A small network was shown many inputs. Here are its activations along a few directions, one row for each input.
Each table varies a few parts of the input and shows all the possible inputs, shuffled.
A made-up example of a description, with smaller parts first: one of 4 places along a line, together with either a single point or one of 11 places around a ring or (one of 3 separate values, together with one of 8 places around a ring).
Shared parts are said once, and a part with two or three values counts as separate values.

Other details of the inputs shift rows strongly along two fixed directions, in all tables alike. That doesn't count.

Rows:
x1: [-17  -5 -22   2   0  -6   3  21 -21  -7  -8  13 -14   3]
x2: [ 16 -13  -1  -4  22   0  -3  -3   4   4  14   2   0   4]
x3: [-18  10   5   6 -39  15  -7  -3   1 -12 -31 -11  -7  -3]
x4: [ -7   0 -11   3 -14  10   4  16 -15  -2   8  19   6   1]
x5: [ -6  -4 -13  -3 -14  13   6  23 -14   8   4   7   4   1]
x6: [  1  -9 -15  -8  30 -23  -3  -1  -6  -6  12   4  -5   0]
x7: [ 7  4  5 -2 15 -9  5 -5  8  7 17  2  3  4]
x8: [ -1   6  11   3  -4  -6  -3 -27  14  -4 -14 -22   8  -2]
x9: [ 16 -17  -4  -4  18  -3  -2  -7   1   5  16   3   4   3]
x10: [10  1  0 -5 17 -8  7 -4 -2  7 22  5 10  4]
x11: [ 14 -11  -5  -8  19  -4   3  -3   1  14  14   3  10   4]
x12: [-13   4  -9   2 -27  23   1  31 -19  -8  -3  22  -9   1]
x13: [  2   5   8   1  -5  -4  -4 -30  17  -2 -22 -15   5  -2]
x14: [-19   8   9  -3   8 -22  -4 -28  11 -13 -28 -15 -11  -3]
x15: [12 -2  4 -2 21 -6  6  2  4  0 23  5  2  2]
x16: [ -4   1  -7   3 -13   8   3  27 -11   8   4  12   0  -2]
x17: [ 15 -13  -2  -7  19  -7   4   2   5  14  15   3   4   4]
x18: [-24  24   4   7 -52  17  -2   9  -7  -4 -43  -2  -4  -8]
x19: [ -1  13  13   7  -3  -6  -6 -29  13  -3 -14 -16   7  -5]
x20: [13 -5  3  1 22 -1 -3 -2 -1  2 22  2  0  0]
x21: [  4   6  17   0  -1  -5  -3 -19  22  -4 -24 -17  -2  -1]
x22: [ -5  -2  -7   1 -14  11   1  17 -16  -5   9  19   0   1]
x23: [ 12 -11   0  -3  20  -2   5   4   4   5  21  -5  -1   1]
x24: [ -6  -5  -9  -1 -14  10   5  29 -10   8   4   7  -1   1]
x25: [  3   5  15   1   3  -2  -6 -21  16  -8  -9 -22  -2   1]
x26: [ -3   0  -6   5 -10  13   2  28 -10   2   5  13  -5  -5]
x27: [  0  11  17   8  -5  -6 -10 -28  12  -6 -14 -15   0  -4]
Description of these inputs: either one of 3 separate values or (one of 4 places along a line, together with one of 6 places around a ring).
Change only the place on the ring of 6 in x15. List by row number the other rows that result. -> x4, x7, x10, x12, x22

Rows:
x28: [-13   1  -8  -2  -7  -3   4   5  -7  -2  -7   2  -1   2]
x29: [ 12 -22 -19  -6  19   6   3  24 -10   2  22  19  -5   4]
x30: [ -7   0  -2   3 -12   2  -5   3   1  -6 -23  -4 -11  -3]
x31: [ 22 -13   1  -6  45 -14   3  -7   2   0  40   7   2   7]
x32: [-12  -2 -15  -2 -35  21   2  27 -16   7 -15  20   1  -2]
x33: [  1   6  17  -2   4  -8  -7 -26  22 -12 -22 -17  -6   0]
x34: [-19  20   5   6 -17  -8   0 -14   5 -11 -27  -9   0  -4]
x35: [  6   7  12   0  -3  -8  -3 -32  20   5 -25 -17   7  -1]
x36: [ -5  13  17   2 -22   7  -2  -4  16   0 -28 -16  -2  -3]
x37: [ 10   3  12  -3  12 -12   0 -29  14   8   2  -9  10   4]
x38: [  0  14  15   6   9 -16  -7 -25  14 -10  -8 -12  -3  -2]
x39: [ 7 -8  1  1 -1 10  0  1 -4  4 15  0  5  2]
x40: [-10   1 -16   1 -30  19   5  31 -23   6  -1  26   4   1]
x41: [ 16 -20  -7  -9  46 -19   1  -7  -2  11  33  -1   4   2]
x42: [-15   8  -1   1 -16  -5  -1 -12   8  -7 -36 -15  -3  -3]
x43: [ 12  -3  11   0  32 -21  -2 -22   9  -2  18  -8   0   3]
x44: [-11   5  -5   2 -34  25   5  37 -12   4  -7  13  -6   0]
x45: [ 19 -23 -11  -8  39  -3   5  14  -9   5  45  19  -1   8]
x46: [ 5  6  5  3  0  5  5 12  1  5 14  5  4 -2]
x47: [ 15   0  14   2  15  -5  -2 -25  11   1  17 -14  10   1]
x48: [  2 -15 -18  -5  18  -1   4  21 -21   8  27  16  -2   3]
x49: [ 11 -16  -5  -3   6  10  -1   6  -4   7  20   2   7   0]
x50: [  8  10  20   1  -2  -4  -2 -21  27   3 -20 -25   1  -2]
x51: [-23  -3 -22  -3 -28  12   4  30 -19  -2 -16  14  -5  -2]
x52: [-21   5 -15   3 -28  13   0  30 -24  -5 -11  16  -9  -3]
x53: [ 6  5  7  1 -1  5  5 10  2  5 11  1  2  1]
x54: [12 -4 -7 -1 14 -3  5  2 -7 12 28 17 13  1]
x55: [ -9  19  15  11 -30  11  -6 -14   8 -11 -22 -12   4  -7]
x56: [ 15  -5   2  -2  34 -11   2  -7   4  -4  29   8   1   2]
x57: [-24   5 -19   1 -29  10   5  30 -22  -5 -11  16  -3   0]
x58: [ 16 -24 -17  -2   9  14   3  20 -13  11  29  10   6   1]
x59: [  6  -4  11  -2  20 -16  -6 -22  14  -2  -2 -14  -4   0]
x60: [ -3  10  18   3   3 -13  -7 -28  16  -9 -18 -18  -8   1]
x61: [-12  24  18   7  -6 -14  -7 -31  14 -12 -29 -21  -3  -6]
x62: [-15  -2 -16   2 -22  11  -2  23 -15  -2 -22   5  -9  -3]
The inputs of x56 and x29 match in every part but one. If x46 is changed in the same way as x56 into x29, which row does it become? -> x50
Describe the family of inputs behind these rows. -> one of 5 places along a line, together with either one of 3 separate values or one of 4 places along a line
A walk changes only the place on the line of 4. It starts at x57 and steps to x52. List the rest of the walk in order. -> x43, x31
Change only the place on the line of 4 in x60. List by row number the other rows that result. -> x28, x45, x48

Rows:
x63: [  3   7   9   0  13 -11   0 -11   7  -5   3  -6  -2   2]
x64: [ -1   7   7   1  11 -12   0 -13   5  -3   4  -9   2   0]
x65: [  6 -29 -33  -9  14   9   9  47 -30  16  35  33   0   3]
x66: [-30  12  -7   6 -56  25  -4  29 -10 -12 -50   5 -17  -6]
x67: [-32  14  -9   4 -57  23  -2  22 -12 -12 -48   9 -10  -4]
x68: [ 18   4  15   3  -1   8   2 -12  17   8   9 -11  13  -2]
x69: [  1   3   5   3  10 -10  -4 -17   5  -3   1  -9   2  -1]
x70: [  3   3   7   1  10  -8  -5 -14   6  -6  -1  -4  -2  -1]
x71: [ 21 -26 -19  -4   2  28  10  47 -27  25  54  34  12   5]
x72: [  0   8   8   0  11 -14   2 -15   7  -2   1  -5   2   1]
x73: [  1  -2   3  -2  10  -8  -2 -16   7  -2  -1 -11   2   1]
x74: [  3   4   5   0  10 -11  -2 -18   6  -2  -2  -4   2   0]
x75: [  3  -3   3  -2  12 -10  -2 -13   8   3  -3 -14  -1   0]
x76: [  4  -2   5  -2  11  -8  -2 -15  10  -5  -2  -8  -2   2]
Describe the family of inputs behind these rows. -> either one of 2 separate values or (one of 3 separate values, together with one of 4 places along a line)
Change only the choice among 3 separate values in x63. List by row number the other rows that result. -> x64, x72
List by row number the other inputs of the same sort as x68. -> x71
Change only the choice among 3 separate values in x73. List by row number the other rows that result. -> x67, x76

Rows:
x77: [  5 -27 -24 -10  15   6   1  21 -24   2  32  37   1   4]
x78: [  8  17  25  11 -44  30  -3  -3  11   8   0 -15  18  -7]
x79: [-39  24  -4   6 -50  16   3  32 -22 -12 -32   4 -14  -7]
x80: [  7 -19 -32  -9  14   1   8  23 -24   8  31  36  10   6]
x81: [  2  -7 -17  -9  19  -2  11  35 -21  10  34  36  -3   7]
x82: [-19  14   8   9 -15  -1  -3   4   2 -21 -15 -11 -10  -5]
x83: [-35  11 -20   7 -53  18  -1  20 -24 -12 -34   5  -2  -7]
x84: [-28   2 -21  -1 -51  21   0  26 -13  -5 -48   5  -6  -5]
x85: [ 11  -2  13   0  24 -13 -12 -31  24  -6 -15 -27 -10   1]
x86: [ 22 -21  -6 -12  55 -24  10  10   0  20  43   1   0  11]
x87: [ 12 -22 -21  -3  21   8  -1  29 -23  -1  34  37  -7   3]
x88: [  3  19  16   1  13 -29   0 -41  21   0 -17 -11   6   1]
x89: [-28  -5 -17   1 -46  27  -7  24 -15  -8 -43   6 -14   0]
x90: [ 17 -28 -13  -5  45 -16  -1 -12 -14   5  51   1   6   7]
x91: [  3   8  13  -4  17 -28   0 -33  24   8 -22 -28   3  -3]
x92: [ -4  16  14   6  16 -29  -1 -39  13   2  -7 -26   6  -4]
x93: [ 35 -12   1   1  -4  36  13  31 -11  24  49  31  24   4]
x94: [ 30   7  38   1  -5  14   1 -33  41  21   0 -32  18  -3]
x95: [  5   4  20  -1  21 -20  -2 -25  32  -8 -14 -28 -10   1]
x96: [  2   7  18   8  22 -14 -14 -39  15 -15  -5 -27  -5  -6]
x97: [-10  15   8   4 -13  -2  -1   1   9 -19 -19   5 -12   2]
Describe the family of inputs behind these rows. -> one of 3 separate values, together with either a single point or one of 6 places around a ring
Change only the place on the ring of 6 in x96. List by row number the other rows that result. -> x79, x82, x83, x90, x92
